A small network was shown many inputs. Here are its activations along a few directions, one row for each input.
In each table, some parts of the input vary, and every possible input appears once, in random order.
A made-up example of a description, with smaller parts first: values(3) and (point or ring(9) or (line(4) and ring(8))).
Shared parts are said once, and a part with two or three values counts as separate values.
(in the rows, 128 means zero)

Other details of the inputs shift rows strongly along three fixed directions, in all tables alike. That doesn't count.

Table:
r1: [104  75  97 200 109 112  96  63 107 188 122 149 122 118]
r2: [156 123 140 128  95 120 198 144 102 114 115 159  95  92]
r3: [118  94 120 164 126 111  85  98 128 188 128 140 138 140]
r4: [118  99 106 170 129 116  89  95 131 188 125 121 146 120]
r5: [112 147 140  97 121 128 141  96 124  99 145  69 214 187]
r6: [171 153 146 117 111 121 208 164 109  68 116 163  63  81]
r7: [ 99  99 113 152 118 120  95  83 122 164 122 112 161 133]
r8: [122 146 146 114 111 116 151 116 109 106 134  95 183 149]
r9: [160 154 135 119 115 109 156 193 130  96 124 150  75  87]
r10: [167 147 124 100 108 129 199 181 131  73 120 142  72  87]
r11: [158 123 125 166  65 119 215 107  86 128 133 114 174 124]
r12: [ 95 159 146  83 161 194  78 172 143 105 146 116 140 162]
r13: [ 93 144 145 113 136 186 112 166 125 120 140 111 148 157]
r14: [125 118 109 113 166 127  80 150 166 137 114 139  72  96]
r15: [ 78 118 120 140 133 188  71 127 115 162 136 112 170 171]
r16: [122 100  91 175 142 103  78 133 134 169 127 176  50  94]
r17: [134 129 102 107 132 125 123 171 159 106 123 144  59 100]
r18: [121  85 108 213 110 104  96  77 103 195 129 148 134 127]
r19: [122 167 151  61 213 141  78 121 181  85 130 102 138 163]
r20: [135 114 144 150  60 113 207  96  73 128 123 138 160 123]
r21: [133 150 138  83 148 115 120 167 148 103 131 146  86 125]
r22: [133 142 150 114 125 130 160 105 118 109 125  96 191 139]
r23: [163 140 156 139  75 115 218 123  84 120 128 139 152 119]
r24: [121 162 135  62 184 135  71 149 187  93 142  86 145 176]
r25: [133  94 106 146 153 120  96 134 150 172 115 169  74  96]
r26: [128 162 167 109 139 130 144  75 117 103 140  84 213 182]
r27: [134 116  95 121 168 132  90 150 175 138 124 138  81 108]
Each input here is: values(3) or (line(4) and ring(6)).
Change only the ring(6) part in r2. List by row number the other rows that result.
> r3, r20, r21, r23, r25

Table:
r28: [116  92 103 185 127  99  59 114 123 197 134 159 102 128]
r29: [161 118 117 157  95 150 193 207 104 128 111 206  24  42]
r30: [121 142 150  81 148 140 140  48 143 106 130  47 248 193]
r31: [154 146 145 143  91 130 196 115 100 123 139  96 208 144]
r32: [147 167 149  65 148 103 144 160 149  60 124 151  65 120]
r33: [126  90 110 209 132 112  77 106 113 207 128 168 103 109]
r34: [162 104 144 203  50 101 236  79  48 136 110 164 135  88]
r35: [103 113 131  90 214 135  40  76 189 157 121 101 152 157]
r36: [109 167 148  44 179 185  98 143 172  80 136  74 175 179]
r37: [113  96  83 171 143 113  61 130 161 189 134 125 120 127]
r38: [121  91  78 131 163 105  73 128 175 153 119 133  73 102]
r39: [ 77  95 103 155 139 141  51 109 132 180 133 150 101 143]
r40: [119 145 167 134  99 157 185 103  69 104 133 121 187 151]
r41: [149 180 139  80 134 109 132 204 151  73 138 131  86 115]
r42: [121 114 129 156  57 148 205 119  77 114 132 104 184 134]
r43: [122 167 134  71 127 146 136 202 141  65 131 131  74 116]
r44: [113 101 116 148  98  96 134  61 106 143 125 102 178 142]
r45: [168 176 159  81 161 134 146 199 153  91 126 141  90 110]
What do these inputs look like to the network?
> values(3) and ring(6)
The inputs of r44 and r30 match in every part but the ring(6) part. If r41 is changed in the same way as r44 into r30, which row does it become?
> r31
Change only the values(3) part in r37. List by row number the other rows that result.
> r38, r42

Table:
r46: [ 89  97 110 157 154 147  55  92 140 184 133 112 157 160]
r47: [114 160 164  89 138 153 126 122 124  98 137  92 192 172]
r48: [141 147 159 124  98 103 185  89  94  99 133 101 193 149]
r49: [147 142 155 124  97 107 188  93 103 101 134  96 197 154]
r50: [143 139 132 130 100 136 182 169 105  99 129 146 107 108]
r51: [172 142 131 130  98 102 202 163 117  97 117 150  88  79]
r52: [141 138 161 119 104 119 193  83 101  98 128 105 190 150]
r53: [140 138 157 122 100 120 193  79  99 105 130 106 193 147]
r54: [ 90  99 112 149 152 146  55  91 139 189 133 114 158 158]
r55: [169 145 140 130  96  95 197 155 107  91 125 156  87  94]
r56: [ 91 100 109 155 150 150  50  91 137 183 134 117 161 158]
r57: [ 93  95 109 162 148 147  53  97 136 183 132 122 152 154]
r58: [123  84  88 183 107 126 113 147 116 184 122 176  68  83]
r59: [121  87  88 179 103 127 107 140 121 180 122 164  73  90]
r60: [114 161 160  93 140 156 127 122 125  94 139  90 192 172]
r61: [156 169 120  52 196 117  93 207 206  81 121 151  24  94]
r62: [114 185 147  13 240 125  28 146 221  76 139  94 114 177]
r63: [173 135 134 128  99 111 204 155 110  94 117 152  88  85]
r64: [121  90  92 192 115 132 107 143 117 184 123 167  74  88]
r65: [153 167 126  47 204 124  90 206 202  72 119 147  22  91]
r66: [172 146 132 128  95  99 200 158 115  97 127 150  93  91]
r67: [172 139 131 126  98 112 204 153 110  96 118 152  89  83]
r68: [125 159 159  81 147 121 136  91 134  91 131  93 183 170]
r69: [123 139 154 118  99 141 175 115  96 106 134 102 194 159]
r70: [ 91 100 114 150 149 147  49  92 137 186 132 118 161 158]
r71: [124 146 160 123 101 144 174 114  94 111 134 100 193 155]
r72: [ 96  85 104 176 110 133  91  87 115 187 127 119 157 137]
r73: [124  87  98 188 109 131 102 145 116 184 121 175  74  90]
r74: [146 141 152 121 101 113 190  93 107 102 127  95 198 151]
r75: [ 87  98 101 148 146 144  53  89 143 177 134 107 157 158]
r76: [109 179 152   8 249 139  31 141 227  73 132  90 117 171]
r77: [148 141 141 132  97 136 183 171 103 107 127 150  99 105]
r78: [121  86  85 184 112 129 109 143 118 180 124 170  75  90]
r79: [122  90  89 189 117 134 103 141 120 187 125 169  73  92]
r80: [153 174 127  51 201 111  84 211 206  75 126 147  25  98]
r81: [121  84  90 185 108 124 112 148 116 182 120 173  70  81]
r82: [ 88  94 108 146 143 141  55  91 143 178 130 108 157 159]
r83: [137 145 160 122 101 110 187  84  93  98 125 103 190 147]
r84: [163 141 140 127 103 102 193 149 109  92 118 158  84  94]
r85: [ 96  86 100 181 112 136  91  86 115 184 129 118 157 138]
r86: [139 142 133 126 106 136 175 166 108 100 129 140 113 108]
r87: [112 154 150  89 134 151 131 119 131  90 138  83 187 176]
The inputs of r82 and r72 match in every part but one. If r63 is changed in the same way as r82 into r72, which row does it become?
> r65
What do these inputs look like to the network?
> values(3) and (ring(6) or (values(2) and line(4)))
Change only the values(2) part in r81. List by row number the other rows that result.
> r86
